Each row below holds a small network's activations on one input, seen along a few directions.
In each table, some parts of the input vary, and every possible input appears once, in random order.
Descriptions start from the smaller parts, as in this example, which fits no table here: one of 2 separate values, together with either a single point or one of 11 places around a ring or (one of 5 places around a ring, together with one of 6 places along a line).
Shared parts are said once, and a part with two or three values counts as separate values.
(in the rows, 128 means zero)

Other details of the inputs vary at random and push rows far along two fixed directions, the same in every table; ignore that.

Rows:
r1: [140 138 128 132 162 137 120 107 134 134  98]
r2: [201 166 102 105 157  76  93 113 178 122  49]
r3: [124 102 157 172 124 111 204 153 125 101 202]
r4: [108 153  76 154 147 109 128 131 171 126 134]
r5: [126 159  51  60 125  83  82 161 197 142 100]
r6: [ 94 108 107  32 129 180  95 144  90 175  76]
r7: [241 191 156  89 157  31 132 119 201 112 111]
r8: [249 133 114 144 122  32 133 104 168 117  58]
r9: [125 147 180 199 156 133 154  83 136 125 167]
r10: [183 109  71  77 132  50 157 164 172 116  70]
r11: [ 56 136 141 170 124 203  73 121  89 125 144]
r12: [110 100 132 169 158 131 235 102 134 132 155]
r13: [154 130 187 176 118 133 149 123  96  98 194]
r14: [131  98 103  98  95 158  80 155  69 129  86]
r15: [135 115 161 183 137 170 141 127  65  96 166]
r16: [100 103  87 110  60 143  39 139  98 147  64]
r17: [144 115 133 126  72 109  82 131 120 133 119]
r18: [ 67 118  66  76 100 200  16 158  75 138  46]
r19: [106 139 180 179 115 156 116 114 103 104 188]
r20: [ 25  85 119 103  95 195 150 141 114 170 170]
r21: [185 162 161 118 133  88 126 129 141 104 142]
r22: [106 138 156 152 162 194 116 131  75 106 154]
r23: [145 125  82  28 128 115  88 121 153 180  16]
r24: [ 95 140 114 172 182 162 173 146  98  98 192]
r25: [131 125 157 212 110 132 125  99 113 105 154]
r26: [ 84 102 125 178 110 205  90 131  54 113 127]
r27: [141 118 114 133 134  74 210  95 199 153 124]
r28: [ 94 120 189 136 122 163 152  93 117 154 185]
r29: [140 131 207 133 148 137 192 103 116 142 197]
r30: [116 106  81  54 136 126 177 156 137 160  88]
r31: [200 168 145  55 150  59 124 130 183 142 102]
r32: [186 156 158 126 181 103 164 111 143 124 123]
r33: [113 157  91  94 147 117 127 166 144 122 157]
r34: [181 143 126  84 133  58 134  80 197 170  67]
r35: [ 93  76 116 196 136 140 182 129 111  97 153]
r36: [ 82  87 140 181 103 136 170 140 129 109 195]
r37: [120 147 113 213 186 130 188 116 134  97 179]
r38: [130 147 122 142 111 120  82 118 136 123  96]
r39: [177 115 120 187 130  32 200 110 202 103 130]
r40: [ 39 121 143 100 108 209  62 140  91 157 148]
r41: [115 117 121  68 118 119 190 155 151 161 139]
r42: [137 158 198 193 145 135 140  97 138 102 199]
r43: [ 73 119  78  46 106 202  22 177  60 137  63]
r44: [105 120 115 102  73 148  49 144 107 131 112]
r45: [153 116 138 104  85 116  96 151  97 129 121]
Description of these inputs: one of 5 places around a ring, together with either one of 3 separate values or one of 6 places along a line.
- Changing only the place on the ring of 5 turns r45 into r14. The same change can be made to r31. Which row results? => r32
- Which other rows does r24 become when the choice among 3 separate values takes its other values? List them by row number. => r10, r30

Rows:
r46: [ 31 100  80 148 114 211  92 169  65 116 141]
r47: [ 97 114 126 178  94 143 102 121 116 120 142]
r48: [102 144  82 132 152 136 119 138 146 121 126]
r49: [155 146  80  70 160  95 120 129 176 144  62]
r50: [ 85 141 125 181 151 164 122 123 114 111 168]
r51: [168 147 156 110 124 120 100 110 123 137 106]
r52: [180 123 160 157 148 101 199 114 125 111 151]
r53: [159 129 140 224 149 104 189 120 123  77 174]
r54: [211 167 189 147 138  68 144 103 161 108 154]
r55: [216 150 161 113 112  26 156 105 206 129 127]
r56: [167 167  83  97 128  79  61 130 174 126  64]
r57: [ 40  93  95  64  99 187 120 147 109 181 108]
r58: [  5  91 116  95  92 207 123 161  95 162 169]
r59: [210 139 117 136 163  51 182 116 177 113  95]
r60: [141 109 164 215 157 140 201 112  95  90 174]
r61: [119 136 123  92 139 129 139 150 137 133 145]
r62: [102 137 187 165 144 184 137 100  84 130 178]
r63: [144 145 184 199 164 138 154  87 118 107 165]
r64: [214 155 135 106 171  53 194 107 187 134 113]
r65: [107 112 149 141 124 155 151 151  92 109 176]
r66: [163 165 132  65 127  92  85 131 166 140 102]
r67: [154 105  61 106  84  61 108 148 166 129  72]
r68: [121 149 172 159 172 135 192 119 137 117 211]
r69: [138 119 180 188 159 144 215 109 102 114 195]
r70: [ 24 109  80 142 125 216  92 163  73 122 145]
r71: [125 124 164 205 178 148 205 103 113 104 184]
r72: [ 33 128 126  87 122 212  78 157  83 149 158]
r73: [111 122  69 118 116  92 136 138 182 139 100]
r74: [126 114  92  95 127  96 154 125 176 154  83]
r75: [170 158 109  53 146  90 113 121 171 161  73]
r76: [157 141 180 248 135 132 137 101  98  74 187]
r77: [110 137  91  75 140 142  80 134 134 150  70]
r78: [127  84 141 131  95 123 165 124 114 141 141]
r79: [131 125 136  91  98 161  61 135  85 141  93]
r80: [ 96 118 105  74 116 150 108 170 113 137 126]
r81: [106  77  92 106  86 128 112 143 115 142  87]
r82: [ 75  95 109 102  81 171  63 135 100 152  85]
r83: [171 128 121  67  91  80 102 116 165 161  68]
r84: [163 107  99  56  80  58 122 154 173 146  93]
r85: [154 129 112  96 105 129  47 135 111 128  56]
r86: [110 127 182 201 137 182 119 102  72 108 163]
r87: [200 152 194 162 128  88 142 112 136  98 167]
r88: [112 136 123  92 156 151 143 126 128 151 128]
r89: [105 137 110 142 106 159  48 138  97 116 108]
- What do these inputs look like to the network? => one of 4 places along a line, together with either one of 3 separate values or one of 8 places along a line
- Changing only the place on the line of 4 turns r62 into r56. The same change can be made to r79. Which row results? => r76
- List by row number the other rows that have the place on the line of 4 in common with r71. => r49, r59, r60, r63, r74, r77, r81, r82, r85, r86
- Which other rows does r57 become when the choice among 3 separate values takes its other values? List them by row number. => r78, r83
- Which other rows does r72 become when the place on the line of 8 takes its other values? List them by row number. => r54, r61, r65, r66, r68, r80, r87

Rows:
r90: [116 156 142 176 183 150 173 115 125 112 164]
r91: [123 161 157 169 127 136 109 122 126 108 169]
r92: [ 74 115 129 140  84 182 100 160  80 123 162]
r93: [ 44  94  91 130 118 184  74 167  87 112 113]
r94: [149 120 109  91 134  77 144 124 166 147 112]
r95: [ 73 133 108  91 117 200  56 148  75 145 138]
r96: [132 133 134 122 129 129 101 136 105 122 149]
r97: [168 124 150 110 122  82 104 125 154 118  88]
r98: [163 136 151 220 116 132 134  92  86 111 163]
r99: [135 144 153 168 125 136 108 118 124 107 168]
r100: [ 45 107  86 123 124 207  70 156  91 124 113]
r101: [133 107 176 150 117 138 147 120 113 112 144]
r102: [158 122  92 119 130  83 137 144 166 106  89]
r103: [139 131 152 167 117 112 107 129 121 100 161]
r104: [114 114 129 126 124 126 194 128 132 151 164]
r105: [144 128 165 187 116 124 148 121 115  96 188]
r106: [ 62 152 111  92 118 198  58 151  77 147 138]
r107: [ 38  80 116 131  89 189 121 145  91 137 157]
r108: [113 114 104 142 122 128 148 155 130 111 120]
r109: [138 130 136 132 154 115 171 102 158 145 155]
r110: [188 135  65 134 128  77 109 115 151 126  39]
r111: [115 134 106 128 166 153 130 130 123 125 124]
r112: [131 113 105  28 109 139  85 151 118 156  61]
r113: [117 113 102 122 147 142 151 143 114 120 124]
r114: [159 119 180 210 126 144 150  79  84 118 137]
r115: [152 130 119 143 155 108 195 137 139 121 138]
r116: [161 159 117 110 131  60 139 112 208 141 104]
r117: [158 135  97  88 120  71 115 120 201 147  87]
r118: [139 129 196 181 145 146 146  97 122 108 164]
r119: [166 121 137 206 125  93 177  77 135 130 143]
r120: [183 130 131  75 104  72 124 139 168 138  69]
r121: [136 121 172 127 134 146 175 124 104 136 152]
r122: [140 130 145 143 129 138 145 128 100 118 175]
r123: [158 124 129  61 131 104  93 134 136 143  73]
r124: [165 148  98  67 110  95 115 154 139 147 103]
r125: [164 166 115  88 153  68 159 108 197 159 109]
r126: [ 71  96 116 125  88 150 144 147 123 145 147]
r127: [157 129 140 174 180  98 181 117 139  99 150]
r128: [151 118 146 146 143  93 212 104 151 132 173]
r129: [ 58 137 156 105 136 218  95 129  72 148 137]
r130: [189 151 129  59 148  93 107 115 166 149  69]
r131: [130 149 200 181 146 143 149  99 126 108 164]
r132: [ 88  99  78  66  90 114  68 155 149 150  75]
r133: [ 95 144  65  80 126 139  63 159 146 132  59]
- What do these inputs look like to the network? => one of 4 separate values, together with either a single point or (one of 2 separate values, together with one of 5 places along a line)
- Changing only the choice among 4 separate values turns r90 into r129. The same change can be made to r133. Which row results? => r131
- List by row number the other rows that have the choice among 4 separate values in common with r117. => r94, r104, r107, r109, r116, r119, r125, r126, r128, r132
- Which other rows does r121 become when the choice among 4 separate values takes its other values? List them by row number. => r104, r115, r124
